These are the activations of a small neural network, seen along a few directions. Each row is one input.
Each table varies a few parts of the input and shows all the possible inputs, shuffled.
Descriptions start from the smaller parts, as in this example, which fits no table here: one of 3 separate values, together with either a single point or one of 11 places around a ring or (one of 6 places along a line, together with one of 8 places around a ring).
Shared parts are said once, and a part with two or three values counts as separate values.

Other details of the inputs shift rows strongly along two fixed directions, in all tables alike. That doesn't count.

Table:
x1: -47.3,21.0,20.3,-74.6,-8.7,52.7,81.1,43.8,-34.5,94.2,-49.5
x2: -8.2,-1.4,0.7,-37.2,2.0,20.0,66.5,0.1,-16.5,60.1,-10.8
x3: -44.1,8.5,-51.4,31.8,-32.7,-3.9,-53.4,-26.3,-12.6,-32.6,-21.2
x4: 80.2,-9.9,70.5,69.2,-6.5,-43.5,-29.3,-55.4,38.1,-50.9,-4.4
x5: -32.1,5.5,-49.1,2.3,-23.6,10.5,-11.2,27.7,-36.9,-7.5,-53.3
x6: -8.3,40.5,33.6,-52.2,21.7,23.9,23.0,49.5,-13.3,54.0,28.9
x7: 52.1,-12.4,87.3,73.4,26.7,-3.0,-6.5,-90.2,8.2,-21.2,50.5
x8: -43.5,-11.1,-62.3,-65.8,12.4,-6.5,-12.5,58.2,20.3,-5.7,5.5
x9: -40.8,-38.7,-95.2,-20.7,3.8,5.2,-31.1,24.5,20.4,-35.0,15.5
x10: 39.0,14.6,85.9,46.2,9.5,1.4,39.4,-80.6,-19.6,31.1,23.4
x11: 64.1,-1.9,83.3,51.7,16.1,-2.7,51.2,-63.7,-31.2,19.7,-5.5
x12: -3.8,-17.7,-76.4,17.2,12.1,-33.4,-77.8,20.7,19.9,-85.4,4.8
x13: -3.0,51.0,53.1,-57.4,-16.6,20.5,42.1,67.7,3.1,76.6,11.3
x14: -6.6,-12.5,-54.7,-0.1,10.4,8.5,-13.1,49.6,-13.6,-22.3,9.9
x15: 2.3,-35.5,-45.5,16.1,-26.6,-49.6,-68.4,-25.6,68.2,-75.2,-5.2
Description of these inputs: one of 3 separate values, together with one of 5 places along a line.
- The inputs of x13 and x4 match in every part but the choice among 3 separate values. If x7 is changed in the same way as x13 into x4, which row does it become? => x14
- Change only the place on the line of 5 in x8. List by row number the other rows that result. => x1, x2, x9, x15

Table:
x16: 51.0,15.9,77.7,11.0,9.2,-1.3,35.2,-18.9,0.4,19.5,24.1
x17: 6.8,-17.1,-31.6,39.1,-5.3,-25.0,-23.4,-47.7,8.6,-29.4,-9.9
x18: -22.7,2.3,-3.9,-17.1,13.5,18.4,4.7,24.5,5.0,5.6,9.6
x19: 8.4,-32.2,-35.9,18.8,8.0,-18.7,-48.0,-9.8,27.5,-45.0,6.6
x20: 24.9,8.2,79.2,4.9,-1.3,8.2,14.9,-30.3,9.1,25.6,-10.7
x21: 30.8,13.4,57.4,16.8,26.0,5.3,18.4,-21.8,-9.4,0.5,11.4
x22: 22.0,-32.3,-14.9,31.7,-0.5,-26.0,-26.9,-22.1,33.8,-47.1,15.5
x23: -11.9,6.3,-31.5,-32.7,3.7,18.9,33.5,22.5,-18.1,33.6,-1.4
x24: 21.5,-2.6,57.0,5.8,14.6,-7.2,37.3,-30.5,-15.8,23.3,-7.6
x25: 4.1,15.6,-9.6,-23.4,6.8,7.8,-7.2,33.6,-7.3,11.6,10.3
x26: 10.4,0.3,75.0,10.8,-2.3,9.9,31.1,-42.3,-13.6,22.5,-10.6
x27: 12.0,-21.1,-42.4,12.6,-6.5,-31.2,-34.5,-12.3,29.6,-50.8,11.4
x28: -0.6,-24.8,-53.8,56.2,-4.2,-12.8,-48.8,-34.4,6.9,-52.5,16.2
x29: 15.2,-21.6,-10.1,24.1,-10.3,-19.8,-40.3,-27.9,22.1,-39.2,-23.0
x30: 44.2,21.9,79.8,15.2,0.5,-9.0,34.1,-14.2,-0.7,27.5,8.9
x31: 1.9,-24.3,-37.0,40.1,-19.1,-13.9,-25.7,-44.8,8.5,-38.1,-23.8
x32: -27.5,4.1,-25.2,-42.2,2.9,19.2,-6.5,51.0,6.9,22.8,11.0
x33: 27.8,-16.2,35.6,26.1,17.0,10.0,33.0,-40.6,-2.5,17.7,8.5
x34: -25.9,12.8,-34.3,-49.3,0.9,11.5,-12.3,43.4,4.6,16.1,9.4
x35: 17.7,8.9,71.1,21.0,-7.5,17.5,40.9,-50.6,-8.8,37.9,-10.9
x36: -17.9,14.3,-8.8,-24.8,15.2,27.0,18.3,58.5,-15.9,19.6,4.4
x37: 5.4,-0.1,38.9,6.7,10.4,23.2,36.3,-23.8,-5.2,36.3,16.9
x38: -24.3,12.4,-7.7,-25.8,-15.7,20.7,21.7,41.2,-35.9,26.7,-19.6
x39: -20.1,-9.8,-24.8,25.0,-13.8,-11.2,-46.3,-23.4,19.4,-50.0,-17.7
x40: -34.8,21.1,-44.2,-65.5,-13.9,12.8,12.4,69.9,4.2,26.5,14.4
x41: -7.3,13.1,-21.0,-11.1,-31.7,-0.3,-4.1,40.0,1.1,-0.3,-10.4
x42: 25.9,2.2,50.8,14.9,16.8,2.2,21.6,-30.0,-24.5,7.6,16.1
x43: -15.7,-0.6,-18.1,-43.6,10.5,13.3,31.1,31.4,-24.2,25.8,-0.7
x44: 18.7,10.2,63.3,1.2,-16.6,1.8,25.3,-15.8,14.4,20.6,-3.8
x45: 7.0,-12.0,-29.8,35.4,-19.8,-20.8,-64.8,-16.7,15.6,-53.6,-14.3
x46: 15.5,-19.5,-19.1,37.7,5.7,-16.0,-56.2,-15.9,18.4,-47.0,16.0
x47: -3.0,0.7,-45.5,15.6,-8.8,-24.1,-58.4,6.6,9.8,-35.7,-3.2
x48: 29.9,17.7,83.0,2.6,-0.3,-7.8,34.8,-25.2,12.0,32.2,10.4
x49: -11.5,19.0,7.5,-10.9,-5.9,18.3,13.0,32.7,-17.6,11.3,-23.1
x50: 30.5,6.2,70.5,13.0,24.7,-5.6,33.5,-30.5,-0.5,14.6,-12.0
x51: -9.6,-0.8,-27.4,-21.3,16.8,2.4,1.3,20.0,-0.2,-10.4,-4.1
x52: 1.2,-28.8,-12.8,29.6,-11.4,-17.9,-22.4,-38.4,0.4,-40.8,-22.1
x53: -26.2,4.6,-27.1,-38.5,-10.0,11.8,7.7,54.0,13.1,17.3,18.7
x54: 24.8,-2.4,61.1,16.6,9.3,4.0,25.9,-30.2,1.5,2.4,-26.3
x55: -18.5,6.3,-33.6,-41.9,-27.8,5.3,17.0,58.8,4.7,18.7,-22.7
x56: 8.2,-41.8,-16.1,36.9,11.1,-18.8,-25.9,-40.6,8.6,-47.0,9.7
x57: -3.1,-13.2,-48.9,4.5,-3.6,-28.3,-48.7,0.0,20.3,-34.0,-12.7
x58: -25.4,18.3,-34.5,-16.3,-23.3,25.6,18.5,37.7,-29.1,30.8,-21.6
x59: 0.4,-26.7,-23.9,41.2,4.8,-14.0,-38.4,-24.3,-2.4,-48.1,17.2
x60: -26.5,-5.8,-40.5,-31.3,15.1,17.0,9.0,53.9,-1.7,3.6,-4.7
x61: 8.2,-19.2,-42.1,27.7,-16.0,-45.3,-45.7,-19.4,33.9,-55.7,-2.9
x62: 23.0,1.3,79.6,4.2,20.4,7.3,36.5,-48.7,-13.4,23.9,18.3
x63: 28.5,8.8,35.1,24.6,9.8,8.9,23.7,-37.2,-17.7,16.7,15.4
x64: 29.6,20.7,74.7,22.5,19.6,-1.0,24.9,-23.1,-11.5,15.1,-2.7
x65: -33.1,22.2,-25.9,-50.9,-6.3,8.2,-4.1,53.0,0.3,32.9,-6.4
x66: -42.0,21.4,-45.0,-44.8,-8.7,11.1,12.7,68.5,-37.3,31.4,-9.0
x67: -46.6,21.9,-41.5,-60.2,6.3,24.3,10.0,62.4,-8.8,21.2,2.3
x68: 23.3,17.8,45.7,24.1,4.0,3.9,31.5,-28.6,-21.2,33.1,0.0
x69: -29.5,10.3,-35.7,-8.3,-12.4,2.2,-2.0,2.9,-4.8,15.4,-4.1
x70: -10.3,-17.4,-52.7,35.0,-6.9,-16.2,-48.0,-51.8,15.8,-48.9,15.5
x71: -45.1,10.2,-35.5,-37.3,-8.2,3.4,1.6,32.8,-17.0,19.5,-5.5
x72: -1.2,0.6,-24.1,-37.3,10.3,3.3,-1.2,31.7,2.9,10.1,-0.4
x73: -12.0,-6.5,-18.8,29.6,1.2,-25.1,-48.2,-33.8,20.6,-47.7,-3.1
x74: 6.7,7.1,1.9,-11.4,-3.5,8.4,14.1,40.7,2.2,14.1,20.0
x75: -33.6,-1.0,-9.6,-36.5,6.3,24.2,22.6,34.1,-17.0,29.9,13.0
- What do these inputs look like to the network? => one of 3 separate values, together with one of 4 places along a line, together with one of 5 places along a line
- The inputs of x36 and x60 match in every part but the choice among 3 separate values. If x64 is changed in the same way as x36 into x60, which row does it become? => x50
- The inputs of x41 and x44 match in every part but the choice among 3 separate values. If x45 is changed in the same way as x41 into x44, which row does it become? => x20
- Change only the choice among 3 separate values in x65. List by row number the other rows that result. => x47, x57
- Change only the place on the line of 4 in x17. List by row number the other rows that result. => x23, x31, x33
- Change only the place on the line of 5 in x70. List by row number the other rows that result. => x34, x40, x62, x67
- Start at x75 and move only the place on the line of 4, one step at a time. The first step leads to x62. Which rows follow, in order? => x71, x26

Table:
x76: -40.3,3.0,-83.2,-31.6,-5.3,9.5,2.0,41.0,-20.2,15.5,-6.9
x77: -3.5,-3.4,-15.8,34.8,-22.9,-20.0,-44.5,-37.5,4.3,-33.1,-20.5
x78: 36.6,4.4,86.3,18.6,2.6,14.0,47.9,-29.6,-4.8,34.7,-23.4
x79: -22.3,-3.3,-56.3,-40.0,0.0,-8.6,-13.4,23.7,8.5,-5.9,-1.8
x80: 11.0,14.0,45.6,-15.6,27.6,22.8,22.2,22.7,-4.2,24.8,17.7
x81: -29.8,23.0,27.8,-76.5,17.9,43.3,65.3,66.0,-18.6,74.3,2.9
x82: 15.7,-29.2,2.8,29.9,-2.2,-36.7,-32.5,-43.0,19.7,-52.4,15.0
x83: -14.1,16.1,-39.9,-17.3,-11.8,-4.4,-34.7,40.7,11.8,-7.8,11.1
x84: 8.4,-17.0,20.1,40.8,9.8,-5.2,-22.1,-50.3,-4.6,-24.8,-11.3
x85: -46.5,9.7,-63.2,-27.3,-21.3,3.8,-0.9,60.6,-23.8,-1.5,-25.8
x86: 28.9,11.8,75.4,38.0,-1.5,4.8,32.4,-59.6,-6.8,27.1,7.7
x87: 24.2,12.6,62.7,2.8,14.9,6.3,42.3,-26.5,-22.2,39.7,-21.6
x88: -18.3,4.0,-61.4,-38.3,-8.1,7.4,-17.9,77.9,13.3,2.2,3.0
x89: 15.0,-31.2,-7.7,33.1,-8.2,-25.1,-38.9,-39.7,44.0,-57.4,1.1
x90: 26.4,-13.0,-5.2,38.0,2.1,-31.3,-47.4,-23.2,18.1,-66.0,22.3
x91: -5.5,6.9,-52.0,-24.9,8.9,-7.7,-24.7,37.7,5.0,-9.0,7.6
x92: 7.7,-10.2,3.0,32.0,-12.6,-30.1,-42.8,-51.5,33.6,-44.3,7.9
x93: -15.2,-17.3,-52.2,9.5,-16.4,2.9,-11.0,10.0,5.5,-9.0,-4.0
x94: -11.0,15.1,34.3,-30.7,16.8,46.0,62.7,19.8,-35.5,65.4,6.5
x95: 32.8,3.9,78.9,24.6,9.6,8.2,56.1,-39.3,-23.3,27.5,12.5
- What do these inputs look like to the network? => one of 4 places along a line, together with one of 5 separate values
- The inputs of x92 and x77 match in every part but the place on the line of 4. If x89 is changed in the same way as x92 into x77, which row does it become? => x78
- Start at x85 and move only the place on the line of 4, one step at a time. The first step leads to x95. Which rows follow, in order? => x82, x90
- Change only the choice among 5 separate values in x83. List by row number the other rows that result. => x80, x88, x90, x91
- Start at x87 and move only the place on the line of 4, one step at a time. The first step leads to x76. Which rows follow, in order? => x79, x91
